A small network was shown many inputs. Here are its activations along a few directions, one row for each input.
In each table, some parts of the input vary, and every possible input appears once, in random order.
A made-up example of a description, with smaller parts first: one of 8 places around a ring, together with either a single point or one of 11 places around a ring or (one of 3 separate values, together with one of 4 places along a line).
Shared parts are said once, and a part with two or three values counts as separate values.
In the rows, 128 means zero.

Other details of the inputs vary at random and push rows far along three fixed directions, the same in every table; ignore that.
These rows show it; all are for the same input, with only those details redrawn:
[ 67 126 121 121 104 103 113 171 124  78 126 119 127 100 129]
[ 72  50 117 129 129  61 158 202  98 121 118 159 185 105 111]
[104 112 109 135 129 109 167 131 107 150 126 159 154 175 123]
[ 59 111 119 122 104  90 116 182 122  76 125 121 135  97 127]
[ 98 113 107 136 124 107 164 131 109 144 127 156 152 178 125]
[ 75 174 119 121  97 133 102 136 136  73 132 104  96 122 138]
[169 146 161 105 181 156 149 152 101 159 116 148 136  39 100]
[120 150 106 137 128 137 167  94 115 160 131 154 133 205 129]

Rows:
R1: [ 99 122 104 137 120 113 163 120 112 145 129 154 145 190 128]
R2: [ 99 168 122  92  86 144  67 102 151 132 157  74  91 136 133]
R3: [125  99 122 144 128 111 151 122 106 152 145 155 190 175 117]
R4: [200 120 161 125 184 145 112 143 132 147 123 144 137  47 120]
R5: [120 206 124 110  91 169  99  74 146  83 134 111  94 163 159]
R6: [113 168 106 118 127 149  82  82 139  85 161  95  77 149 206]
R7: [ 83 133 139 119 103 107  95 171 123  64 144 106 144  54 117]
R8: [141  79 120 154 138 116 152 138 132 151 120 142 167 187 115]
R9: [100 142 141 104 110 124  85 170 148  62 131 115 140  67 133]
R10: [167 113 167  90 172 150 113 171 114 204 132 104 139  42  94]
R11: [234 182 155 118 180 197 135  65 126 173 108 142  77  90 140]
R12: [163 116 122 163 136 145 157  90 125 168 129 132 149 210 115]
R13: [145 116 107 157 142 111 170  98 123 169 134 160 130 181 132]
R14: [ 94 123 134 120 114 113  95 168 135  81 139 121 158 101 126]
R15: [133  83 145 141 138 108 137 175 117 117 119 118 154  69  96]
R16: [158 112 108 147 134 120 142  93 146 152 129 162 140 194 151]
R17: [104  23 125 139 125  67 143 206 135 110 105 143 189 117 114]
R18: [128 124 110 158 126 128 176 111 129 154 125 131 126 198 114]
R19: [110 165 116 139 110 131  95 115 150  83 125 105  64 122 155]
R20: [186 144 164  97 174 166 144 131 101 155 109 150 137  47 114]
R21: [102 225 119 127  99 165 115  87 144  95 151 102  85 158 137]
R22: [137 130 107 155 131 142 170 100 129 160 111 132 110 213 123]
R23: [106 126 128 146 101 107  71 137 148  65 140  99 111 101 148]
R24: [224 167 173  89 170 189 123  69 129 241 137 118  96  83  95]
R25: [113 119 139 122 111 131 103 160 140  70  97  91  94  79 133]
R26: [186  87 178  89 152 130 116 142 132 203 132 109 116  31  93]
R27: [134 202 119 147  99 156  89  66 154  90 150  98  68 149 155]
R28: [137  81 109 140 120  95 144 107 129 132 116 161 143 174 157]
R29: [132  81 116 140 117 113 157 123 129 131 104 140 148 186 133]
Q: What is each input in this table made of?
A: either a single point or one of 4 places along a line or (one of 3 separate values, together with one of 8 places around a ring)
Q: Which other rows does R21 become when the place on the ring of 8 takes its other values? List them by row number.
A: R1, R3, R5, R7, R9, R14, R20
Q: List by row number the other inputs of the same sort as R2.
A: R10, R24, R26

Rows:
R30: [117 117 106 132 146 120 173 113 103 176 137 165 164 199 129]
R31: [137 160 139 129 146 148 133 141 124 116 115 120  95  75 121]
R32: [ 60 139  87 173  70  99 131 113 142  71 136 116 115 218 143]
R33: [180  84 142 117 177 125 180 144  96 177 108 192 189 106 117]
R34: [193 129 158 125 178 158 172 142 110 169  96 156 142  73  92]
R35: [ 85 136 127 127 115 114 106 156 127  82 143 118 148 107 126]
R36: [188 152 150 107 164 154 117 108 139 194 138 130 100  79 119]
R37: [ 79  47 125 151 127  60 158 206 105 111 124 148 190 105  98]
R38: [130 117 107 139 129 134 182 110 113 177 123 162 169 220 109]
R39: [212 139 161 133 178 172 112 119 140 157 130 112 122  80 119]
R40: [168 173 146 106 169 169 136 114 109 151 131 142 123  86 132]
R41: [141 138 118 138 108 136 118  80 134 153 143 108 115 174 133]
R42: [ 92  35 120 134 126  63 157 188 110 103 100 171 187 114 128]
R43: [145 179 125 119 134 171 146  85 127 155 131 142 135 192 127]
R44: [102 204 115 136 108 163 122  95 141 106 136 100  72 171 138]
R45: [195 115 152 125 189 139 164 134  96 165 125 179 173  69 116]
R46: [ 92 132 128 127 110 110 102 156 125  70 141 122 147  95 137]
R47: [150 198 159  94 135 180  91 130 134  89 122 108 106  54 131]
R48: [103  87 122 134 139  88 144 174 112 104 109 145 135  89 127]
R49: [ 72 151  99 121  66 123  94  88 159  98 150  76  68 199 164]
R50: [179 140 161 105 164 158 109 116 118 178 131 118  99  62 117]
R51: [111 136 107 126  98 126 109  93 135 141 136  97  93 173 148]
R52: [ 68 119 117 143  94  92  98 158 138  34 129 117 124 102 151]
R53: [ 89 125 123 129 101 119  58 160 165  58 132  65  84 101 158]
R54: [141 137 124 126 107 145 117  77 139 164 133 120 109 196 132]
R55: [124  88 143 123 121 117  82 177 155  85 115  91 127  83 132]
R56: [125 170 126 123  93 152  98  76 157 115 153  82  81 161 143]
R57: [ 83  72 122 133  96  61  90 173 150 105 146 117 146  98 124]
R58: [138 131  99 137 141 129 172  85 109 164 134 174 143 209 155]
R59: [ 96 127 138 125 113 123 124 174 132  89 113 114 129  95 109]
R60: [128 159 108 159 117 134 145  88 132 111 130 139 113 188 138]
R61: [157 169 163 114 131 162  70 114 142 118 143  87  85  54 121]
R62: [131 153 148 100 101 150  73 128 149 103 120  75  86  73 130]
R63: [143 144 119 123 107 135 116  85 160 166 138 128 111 186 132]
R64: [119 130  99 141 135 131 176 105 108 177 135 155 146 213 122]
R65: [108  62 130 130 132  80 148 192 115  98  95 153 163  83 113]
R66: [194 139 163  93 153 172 131 105 134 178 121 114 110  86 111]
R67: [102  68 120 133 144  81 153 172 106 113 113 163 157  98 138]
R68: [112  90  96 161 128 101 188 119 103 172 140 169 190 226 109]
Q: What is each input in this table made of?
A: one of 3 separate values, together with either a single point or one of 4 places along a line or one of 8 places around a ring
Q: Changing only the choice among 3 separate values turns R31 into R34. The same change can be made to R36. Which row results?
A: R63
Q: Which other rows does R33 become when the choice among 3 separate values takes its other values? List them by row number.
A: R45, R58
Q: Which other rows does R49 become when the place on the line of 4 takes its other values? List them by row number.
A: R36, R50, R51
Q: Which other rows agree with R52 in the choice among 3 separate values? List them by row number.
A: R32, R35, R37, R39, R41, R45, R46, R56, R57, R60, R61, R68

Rows:
R69: [175 166 140 131 158 169 164  93 112 168 125 146 126 137 110]
R70: [110  70 135 131 132  89 130 197 126  86 103 141 161  72 120]
R71: [147 217 141 126 118 179  89  91 156  73 130 104  72 103 145]
R72: [ 49  86 100 137  62  77  89 146 155  98 139  84 113 180 137]
R73: [131 201 129 124 125 173 124  94 124 114 133 117  99 138 131]
R74: [149  93 124 128 178 118 200 136  82 210 131 191 195 152 105]
R75: [163 122 114 154 148 136 179  82 113 165 123 168 143 199 135]
R76: [ 89 102 104 148 102 102 134 142 135  80 113 126 130 170 146]
R77: [141 113 154 116 163 123 141 179 108 138 117 134 139  30  98]
R78: [167 179 153  94 131 174  81  97 148 128 133  95  78  77 143]
R79: [ 42  92 101 117  55  79  92 143 148  97 137  93 118 178 142]
R80: [158 167 134 125 123 158  89  83 153 129 146 100  93 135 146]
R81: [ 36 114  86 143  75  73 107 144 132  57 139 125 124 171 165]
R82: [146 198 131 125 132 175 113  95 140  99 131 129 109 139 147]
R83: [154  71 111 154 136 103 150 100 129 184 141 147 159 204 133]
R84: [177 165 147 123 159 174 158 114 122 163 115 143 131 122 103]
R85: [115  77 110 151 105  92 111 123 146 132 136 113 127 180 144]
R86: [153 122 154 115 170 139 131 168 109 109 114 143 150  41 123]
R87: [ 86  83 133 123 128  79 133 192 110 109 127 136 154  63 110]
R88: [150  93 118 130 128 120 135  99 137 178 125 132 123 182 137]
R89: [105 134 106 147 105 118 153 106 127 131 133 147 144 204 124]
R90: [152 135 116 149 137 142 179  94 119 175 123 160 150 205 112]
R91: [ 44 160 100 133  71 115 102 136 143  54 142 110 129 185 146]
R92: [131 101 108 155 134 118 189 112 108 169 119 159 159 208 115]
R93: [109 171 104 134 119 140 149  87 116 148 143 142 119 196 136]
R94: [165 101 118 124 133 130 152  79 128 201 126 149 133 200 139]
R95: [117 114 137 118 144 118 143 172 115 130 118 132 138  79 108]
R96: [188 133 144 114 152 151 127  89 128 180 138 136 129 121 132]
R97: [ 72 140 112 134  88 106  93 145 141  45 129 118 120 128 154]
R98: [150  87 158 117 171 123 160 192 101 142 101 144 164  40  90]
R99: [101  73 130 131 135  76 129 185 115  98 122 144 150  61 127]
R100: [145 115 151 110 175 125 132 176 105 124 123 150 152  30 123]
R101: [128 106 145  96 128 121 114 147 124 152 132 116 135  84 115]
R102: [113 154 143 101 103 138  78 129 144 109 147  86 104  83 129]
R103: [138 198 145 100 106 179  69  95 163 122 135  65  51 106 131]
R104: [133 126 140 133 135 130 117 155 131  82 110 117 114  70 130]
R105: [141 123 158 110 160 129 134 178 104 127 117 147 161  32  98]
R106: [147  82 110 147 125 111 142  93 137 184 130 136 132 209 137]
R107: [ 53  85 101 145  64  77  88 147 153  94 146  83 119 180 138]
R108: [160 199 141 123 143 180 112  96 129 101 124 119  89  98 144]
R109: [117 132 140 116 144 133 136 162 108 113 124 134 152  87 115]
R110: [103  64 140 118 122  81 106 185 125 126 139 115 162  69 108]
R111: [165 212 144 129 130 188 100  94 154  88 121 105  73 102 139]
R112: [150  71 122 143 142 106 156 120 119 201 142 144 170 175 107]
R113: [179 149 134 137 166 155 157 100 120 162 121 149 115 124 128]
R114: [142 188 124 129 130 167 121  94 143 112 125 115  79 139 147]
Q: What is each input in this table made of?
A: one of 2 separate values, together with either one of 8 places around a ring or (one of 3 separate values, together with one of 5 places along a line)
Q: Changing only the choice among 2 separate values turns R75 into R69. The same change can be made to R86. Which row results?
A: R109
Q: Which other rows does R76 become when the choice among 2 separate values takes its other values? List them by row number.
A: R98
Q: Which other rows does R80 become when the choice among 2 separate values takes its other values? List them by row number.
A: R110
Q: Which other rows does R114 become when the choice among 3 separate values takes its other values? List them by row number.
A: R70, R76
